These are the activations of a small neural network, seen along a few directions. Each row is one input.
Each table varies a few parts of the input and shows all the possible inputs, shuffled.
A made-up example of a description, with smaller parts first: one of 2 separate values, together with either a single point or one of 11 places around a ring or (one of 4 places along a line, together with one of 8 places around a ring).
Shared parts are said once, and a part with two or three values counts as separate values.

Table:
x1: [-17   6 -21  -4   8  14   4 -15 -17  -8  14  10]
x2: [-22  -6   9  14 -10 -24  35   0  -4  -2   5  -6]
x3: [ -8   1   0  13  -4 -14  39  10 -29 -10   1   0]
x4: [ 14  18  37  22   4   9 -44  20  13   2   7  27]
x5: [ 11  17  22  28   8   5 -38  28   1   4  12  41]
x6: [ -2   9 -23 -18  -9  33 -12 -31  19 -12   6  -5]
x7: [ 19  20  38  18   1  18 -39  15  34   3  11  23]
x8: [ 24 -31   4  -1  -4 -11 -34  14  32 -17 -13 -37]
x9: [ 30 -27 -23   8   8 -22  -7  47  -8 -15 -15 -20]
x10: [ 11 -14  40 -15  -9   1 -14  13  22  44 -12  -6]
x11: [-20  -8  17   1  -4 -12  25 -15  11  -4  10 -10]
x12: [-17   0 -13  -2   7  -5  15 -16 -11  -4  20   8]
x13: [ -2  12 -25  -3   4  11  15   1 -36 -16   6  13]
x14: [-13   3  -7  -9   8  21   0 -27   0 -12  10   4]
x15: [-21  -6  20  15 -11 -11  30 -11   8  -2   0 -17]
x16: [  7 -13  35  -8  -9 -10 -22  18   0  43 -11  -4]
x17: [  2  -2 -15  11   0 -11  36  -3 -27 -11  -4   6]
x18: [ 26  25  13  28   8   5 -17  47 -12   2   8  39]
x19: [ 14  21   2 -29   2  10 -40  -8  17  15 -24  -5]
x20: [-15  -2  27   6 -21 -13  27 -16  28  -3   0 -20]
x21: [ 12  20  -9 -25  10   6 -39  -4   4  17 -19   2]
x22: [-14   4  -1   0   6   9  10 -26   2  -5  16  -6]
x23: [ -4   8 -18   3   4   1  27   1 -33 -11   9   7]
x24: [ 16 -37 -17   6  11 -25 -25  30   7 -14 -13 -21]
x25: [ -6   4 -30 -16  -1  30  -9 -25   4 -12   9   1]
x26: [-12  -7  -2   7  -1  -4  18 -29   5  -3   7 -11]
x27: [-14 -13 -11   7   1 -17  24 -18  -7  -5   7   6]
x28: [ 25  24 -20 -19  11   2 -17  21 -26  11 -27  14]
x29: [ -8  -5   5   3 -10   1  14 -37  24  -5   1 -14]
x30: [-16  -4  25  -4 -12  -5  23 -21  29  -4   6 -12]
x31: [  5 -18  21  -4   2 -11 -10  29 -11  48 -10   8]
x32: [-27  -9   4  15   0 -13  29  -6  -9  -4   3   1]
x33: [  5  12 -46 -11  -4  20   5  -1 -28 -16   5  11]
x34: [ 21 -37  -7   5  13 -14 -24  23  23 -11 -10 -30]
x35: [ 20  -5  17  -4  -6 -13   3  45 -26  40 -19   6]
x36: [ -9   3   6  17 -10 -18  47  16 -20  -8  -6  -5]
x37: [ -9   2  11 -12  -5   9   7 -31  23 -11  13  -7]
x38: [  7  19 -19 -20  19   1 -28  11  -8  21 -21   8]
x39: [ -8  11  -1 -12  -4  24  -5 -33  15 -11   9  -8]
x40: [ -9   3 -42 -12   0  23  -6 -16  -9 -11   8  11]
- The inputs of x19 and x21 match in every part but one. If x10 is changed in the same way as x19 into x21, which row does it become? => x16
- What do these inputs look like to the network? => one of 4 places along a line, together with either one of 4 separate values or one of 6 places along a line
- Start at x37 and move only the place on the line of 4, one step at a time. The first step leads to x22. Which rows follow, in order? => x12, x23
- Change only the choice among 4 separate values in x18. List by row number the other rows that result. => x9, x28, x35
- Change only the choice among 4 separate values in x24. List by row number the other rows that result. => x5, x31, x38
- Start at x15 and move only the place on the line of 6, one step at a time. The first step leads to x11. Which rows follow, in order? => x26, x22, x14, x25

Table:
x41: [ 17  15  -6   5   6  15 -28  23 -15   4  -3  29]
x42: [-24   5 -30 -14  -4  17  32 -46 -10 -22  19  -3]
x43: [  5   2 -34  -3  13   3   2   7 -20 -13   2   9]
x44: [-19  16 -14 -13  -5  17  13 -41   7 -10  17   3]
x45: [  4   0 -35 -12   5   4   0  -2  -9 -19  -4 -10]
x46: [ 13  22 -22  -4   5   7  -8   9 -26   7  -6  20]
x47: [-24  -4  13  10  -7  -9  33 -24   6 -10  18  -1]
x48: [ 19   8   4   5   3  15 -42  20  -1   5  -3  14]
x49: [-30 -11  -5  -4 -15 -10  56 -28  -8 -14  17 -16]
x50: [ 10  -1  31  10   1  -9 -13  27  -1  22 -16   9]
x51: [ -4 -23   0   4  -4 -16  10   3   7   1 -13 -27]
x52: [ -5  -7  -7   4   3 -19  28  17 -23   3  -7  -1]
x53: [ -1  19  10   1   6  22 -23 -12  15   2  12  17]
x54: [-11   9  36   5 -10  -4   2   3  15  15   4   5]
x55: [ -7 -21  -9  -2   0 -22  22   7  -5  -2  -9 -17]
x56: [  7   9  21  10  -2 -10   0  33 -17  21 -12  16]
x57: [ 11  -6 -25 -11   2   7 -14  -9   9 -12  -5 -20]
x58: [ 15 -17  -7  -3   8  12 -32  -6  21  -3  -4 -15]
x59: [ 16 -14  29   0  -2 -13 -15  21  18  10 -10 -13]
x60: [  5 -31  17  10   3 -12  -9  10  20   2  -7 -24]
x61: [ 17  -2   2 -12   9  13 -40   4  17  10  -9   1]
x62: [ -5  22  -2 -14  -3  15  -6 -23  16  -7  17   7]
x63: [  4   7   7  12  -2 -13  16  23 -29  12 -11  13]
x64: [-13   5  27  18  -9  -8  16 -12  12  -2  10   3]
- What do these inputs look like to the network? => one of 2 separate values, together with either one of 4 places along a line or one of 8 places around a ring
- The inputs of x55 and x45 match in every part but the choice among 2 separate values. If x56 is changed in the same way as x55 into x45, which row does it become? => x41

Table:
x65: [ 14  11   2  -2  -2  16 -25  -3  12  -9   0   3]
x66: [-15   5 -19   2   2   4  16 -18   0 -19  13   2]
x67: [ 2 10 18 16  2 -7 -3 16 -2  3  6 17]
x68: [-14 -12   5  14 -14 -19  40 -19   6 -24   6 -15]
x69: [-17   7 -19  -7  -1   8  22 -21  -5  -2   5  -3]
x70: [ 16   5  -5 -15   1  10 -20   2   7   7 -17  -9]
x71: [-10   4 -24   0   7  11   4 -18  -8 -15  16   8]
x72: [  9   7   1  18   9 -10  -2  26 -14  -2  -7  17]
x73: [-15 -17  21  -5   3  -9 -12 -10  26  23  -1 -12]
x74: [-12   8 -26 -16   7  13   4 -22 -13   0   4  13]
x75: [-10 -19  19  11   7  -9 -18  -8  30   9   7 -10]
x76: [ 18 -14   0   6   5  -9 -23  30   1   1  -5  -1]
x77: [-15 -12   4   1 -17 -18  45 -21  -1 -10  -3 -21]
x78: [ -1   6  23  -3 -10   5  -1   3   1  15  -2   4]
x79: [-10   7 -26  -4   9  11  -2 -20  -7 -15  12  17]
x80: [  7  13  17   5  -5  13 -13  -2  15  -1   7  10]
x81: [ 3  9 22 13 -9  4 -5  7  8  0  8 10]
x82: [ 12 -13   6  15   4 -12 -13  33 -13   6  -3  11]
x83: [-15  -9  -3  -4 -10  -5  34 -16  -7  -7   5 -16]
x84: [ 4 12 18 -8 -5 14 -8 -7  8 15 -3  5]
x85: [  9 -15   6   2   2  -9  -7  29 -18  24 -12   5]
x86: [-12 -10  -4  10  -6  -6  29 -13  -2 -22  13 -12]
x87: [ 18   6  -5  -2   0   8 -26   6  16  -9  -6  -3]
x88: [ 18 -15   0  -8   4  -9 -17  27  -8  16 -16  -6]
x89: [ 17  -3  -4 -12   3  -3 -19  16   7  10 -18 -12]
x90: [ 12  12   3 -17  -2  15 -17  -4   7   5 -10   1]
x91: [ 21  -7  -5  -1   7  -3 -25  18  10  -6  -7  -9]
x92: [  7   8   2   4   6 -10   3  23 -21  14 -16   8]
x93: [ 0 12 17  3  0 -8  5 13 -8 20 -3 10]
x94: [-13  -1 -12   8  -1   1  20 -13  -5 -19  14  -8]
x95: [-16  -1 -10  -7  -3   2  25 -16 -10  -5   5 -10]
x96: [-14   5 -20 -17   5   8  10 -19 -12  -3   7   7]
- The inputs of x89 and x91 match in every part but one. If x95 is changed in the same way as x89 into x91, which row does it become? => x94
- What do these inputs look like to the network? => one of 2 separate values, together with either a single point or one of 6 places along a line or one of 9 places around a ring
- Change only the choice among 2 separate values in x84. List by row number the other rows that result. => x80

Table:
x97: [-20 -29  26  17 -13 -26  33  -4   1  12  -7 -29]
x98: [-22  20   6  -7  -2  14   8 -40  18   7  13   3]
x99: [-10  33   2  -6  -3  19  24 -35  -5  -8  15  11]
x100: [ 25  10 -23   0  11  14 -19  18 -21 -13   0  22]
x101: [-22 -28   7  37  -4 -37  41  11 -10  -4   4 -12]
x102: [  8   0  15 -19   9   8 -43  -2  30   4  -2   8]
x103: [ -6 -21 -33 -24   0   5   9 -27  -5 -14   3 -15]
x104: [ -8  -3   1  -6  -8   7   3 -44  25 -21  17 -10]
x105: [-17 -13  -2  25  -1 -22  43   7 -24 -12  23   5]
x106: [ 13 -10  19  15   8 -39   0  43 -11  25 -18   0]
x107: [-13   4 -32 -15   7   9  22 -18 -32 -14  20   9]
x108: [-11  -7 -40 -18   4   7  18 -19 -22 -17  10 -10]
x109: [ 25  -1 -24 -22  12   5 -34  15   2  -3 -19 -12]
x110: [ -5 -16 -15 -22  -1  15   6 -30  14 -19  -1 -25]
x111: [-27 -18  22  16 -17 -13  17 -10  22  -2  14 -26]
x112: [-27  21 -16   1   8   2  15 -27  -8 -18  19  23]
x113: [ 18  35  -7  -2   4  18 -19  10 -12  10  -8  30]
x114: [ 31   0 -31 -10  10  13 -21  14 -17  -3 -11   4]
x115: [-18  -9  12  -4 -18  -5  38  -3  -8  -6  12  -2]
x116: [ 16 -15  37  20  -6 -21  -9  30   5  23 -31 -21]
x117: [13 -1 21 -6 -9 -4 -7 33 -2 17 -2 11]
x118: [  1  19  18   3   8  18 -40  -4  24  12   3  17]
x119: [ 20   8   4  20  -2 -12   5  45 -20  15 -20  14]
x120: [ 20  -9 -10  -6   9  10 -42   8  31  -3 -15  -8]
x121: [ 11   0  34   7 -11  -5 -19  27  18  16 -22 -17]
x122: [  5  29   9   5   3  23 -29   3   7  15   4  29]
- The inputs of x110 and x120 match in every part but one. If x107 is changed in the same way as x110 into x120, which row does it become? => x100
- What do these inputs look like to the network? => one of 2 separate values, together with either one of 5 places around a ring or one of 8 places around a ring
- Start at x97 and move only the place on the ring of 5, one step at a time. The first step leads to x111. Which rows follow, in order? => x115, x105, x101
